A small network was trained on made-up records. Each row is its average activation on records with the value named, seen along a few directions.
Values that are neighbours, or in one group, have similar rows; names and order tell nothing.
Random noise pushes rows far along 5 fixed directions. That doesn't count. These rows show it; they differ only by the noise:
[  20   97 -559   73  224 -408 -285 -194  158 -417  295 -145 -171   57
  318  588   50  -30  -39  603 -350]
[ 108   59  275   96  -64  401  -26  -14 -156   89  109 -131  316  -73
 -183 -274 -103  182   39 -140 -111]
[ 103  -15 -235  101 -128 -234   80  251 -116 -337   44    6 -154   82
  229   82    3 -147 -143   59   69]
[   7  116 -198 -147 -720 -127  428   62 -580  346 -221  319 -179  116
 -102 -303 -338 -288 -285 -228  302]
[ -26   99 -149  -20   54  121  -51 -467  176  153  141  -52  -22  -69
  -63  266  -13  114   74  281 -242]
[ -10 -114   -5   -5   28    6  -27  125  -16  -31  -69   -2  -36  -24
    6  -71   86   15   35  -37  -10]
[ -17 -394  388   49  290  252  -61  440  200  -99 -225  -68   43 -125
  -47 -311  369  147  219 -334   96]


Values of S:
s8: [ 141  166  -14   58   31  162  106  -47   46 -275  225  -38  170  -35
   91  109 -166  -81  -74  126  -17]
s9: [  41   95 -193  -88  118  -86 -327  -64  -33   13   69  -48  194  131
  -37   95  -24   64  -51  232 -260]
s4: [-107   20  -13  -89 -290 -437  149  284 -419  193  -58  184 -186  169
   86  -74 -146 -190 -105 -203  242]
s6: [ -24  -67   95 -101 -100  269  457 -351  403  302 -276  195 -244 -151
 -147   66  133 -103   14 -179  317]
s1: [-164 -329 -270  -65  305  115 -226   69  283 -195 -237 -129   46  -64
  -64 -212  183   54   92  110 -153]
s2: [-205 -241  308 -179  120  489 -142   42   54  413 -522  -39  187 -117
 -428 -675   98  166  176 -334   80]
s3: [  98  194  173  136  204  -41 -347   36 -179 -202  337 -179  354   35
   16  107 -112  167   35  151 -301]
s7: [-187   36   90  -65   73 -526 -169  -85   27  232   97  160 -223   34
  113  313   37   -1  123   78   37]
s5: [ -47 -128  259  133  747  -93  -79 -195  928 -307  187 -178 -284 -129
  313  725  551  163  324  153  -18]
The values of S form 3 separate groups.
Which other values are in the same group as s1? Give them in the order they are listed.
Answer: s2
Which other values are in the same group as s9? Give them in the order they are listed.
Answer: s8, s6

Values of Z:
z12: [ -22 -209  327  141  423   66 -129  -77  652  -77  251 -207   72 -102
  166  288  292  207  292  -60  -39]
z3: [ -20  -37 -179 -201 -204 -379  118  115 -300  364 -360  257 -328   42
   52  102   92 -100  -57   -9   83]
z10: [  61 -122   90   91  582  -76 -631  697 -451 -370   63 -229  371   26
  -62 -224  144  124   70   61 -445]
z8: [ -78   11  -13  -42 -436   -4   28  235 -332  -11 -107  130  268  117
  -64 -613 -450 -107 -124 -347  292]
z16: [ -61 -515   41 -135 -105  262  424  349  484  -88 -543  157 -391   10
   78 -403  378 -146  -12 -424  521]
z7: [-143 -124  164 -225  300 -315  -73   -4  294   13  -26   74 -245  -84
  153  278  300  -34   86   23  133]
z13: [ 216 -199 -261  209 -160 -343  597  848  -53 -760 -427  190 -540   79
  476  -47  242 -541 -289 -323  560]
z9: [-148 -185   -9  -95  -56 -414  -54  411  -93  -43  -45   21 -157  148
  296 -134   11  -50   60 -168  143]
z1: [-156  -91 -223 -296  -75 -147 -223  339 -723   51 -310    2  139   48
 -243 -462 -154  -90 -152  -36  -56]
z2: [-186  279 -179 -179 -171 -214 -409 -395 -421  399  285  -47  359   40
 -211 -199 -565   95  -49  212 -346]
z14: [ 243   44  337  239   88  571  119   10  -25   67  -28 -134  236 -212
 -212 -171  -13   57   -3 -149  -58]
z4: [-221 -697   62 -297  451  133 -336  667  165  -85 -508   47  -99  -56
 -124 -502  576  140  275 -326   -6]
z15: [-226  -24   24 -149  250 -106 -293 -227  -71  373 -247   72  -38 -122
 -312   79  123   92  181  240 -240]
z5: [-257    2  191 -119  -17  578   21 -851  590  602  142  104  109  -80
 -453   88  -50  366  307  100  -81]
z6: [-118 -206  310   11  413 -327 -593  768 -435 -165 -242 -127  241  -17
   14 -381  299   61  164 -201  -67]
z11: [-167 -142   72 -213   87 -457 -171  176  -97  318 -240  207 -137   54
  -23    3   96 -123   80  -67   14]
The values of Z form a line.
Which values are neighbours of z14? Give them in the order they are listed.
Answer: z10, z13
Which values are neighbours of z9? Give them in the order they are listed.
Answer: z12, z2
Which values are neighbours of z4? Give them in the order they are listed.
Answer: z16, z1
Which values are neighbours of z8? Give them in the order they are listed.
Answer: z5

Values of U:
u12: [-175 -201 -361 -292  166  371 -237 -392  220  179  -14  -86  139   62
 -304  -21   -6  303  188  290 -339]
u1: [ 268   28  251  177  243  -66 -575   88  168 -464  562 -581  274  228
  234  114  192  342  -59  183 -261]
u4: [-139 -185  -79  -44  -35 -891 -284  947 -778 -243 -195  162 -170   54
  328 -184  -60 -134   -5 -137   72]
u6: [  -6  159 -296 -167  293   36 -389    7 -319   12   13 -146  210   31
  -73   26  -46  106 -102  307 -431]
u11: [ -74 -106 -376 -135   42 -211 -231  227 -266 -118 -324  108 -110   52
  -73 -225  110  -99  -94  155  -56]
u3: [ 205 -166  278  152  -63   88  609  287   97   64 -298  207 -305 -110
  -85   -7  325 -145   -1 -409  334]
u9: [ -37 -137  373  -57 -192 -129 -141  523 -427  121  -54   82  379   83
 -173 -631 -342   76    4 -522  184]
u15: [ -43  219 -500  143  219 -621 -199  127 -192 -107  131   48 -270  158
  257  485   82 -186 -129  421 -279]
u10: [ 329  126  464  193    6  -87 -169  737 -638 -307  254 -149  392   43
   58 -370 -102  -76 -154 -342   26]
u2: [ -22  -21  253  -53 -228  112  139   -7   18   83   49    3  224    2
  -17 -296 -181 -131   83 -339  312]
u8: [-318  -54  286 -150  530 -271 -753  189  -52   46  127 -199  274  -16
   43 -120  -41  250  243   31 -373]
u5: [-100   10  456 -321  618  414 -634 -409  -98  529  -53 -205  623 -447
 -526 -164   99  347  296  250 -603]
u16: [-321 -160 -386 -146 -110 -418  -75  -69  227   20 -248  205 -457  101
  250   77  -58 -210   56   98  222]
u7: [-148   47  149   11  110  358 -540 -146 -193   57  339 -343  692  -66
 -293 -579 -497  295   84  -29 -363]
u14: [ 113   22  383  145  163  439  -58  233 -253 -173 -118 -205  352 -109
 -145 -209  188   91  115 -109 -112]
u13: [ -87   77 -242   19   66  294 -359 -314   -5  112    5  -80  396  -69
 -276 -137 -105  243   35  308 -480]
The values of U form a line.
Which values are neighbours of u16? Give them in the order they are listed.
Answer: u2, u7
Which values are neighbours of u15? Give them in the order they are listed.
Answer: u3, u10
Which values are neighbours of u11? Give them in the order they are listed.
Answer: u6, u13
Which values are neighbours of u8? Give them in the order they are listed.
Answer: u1, u9
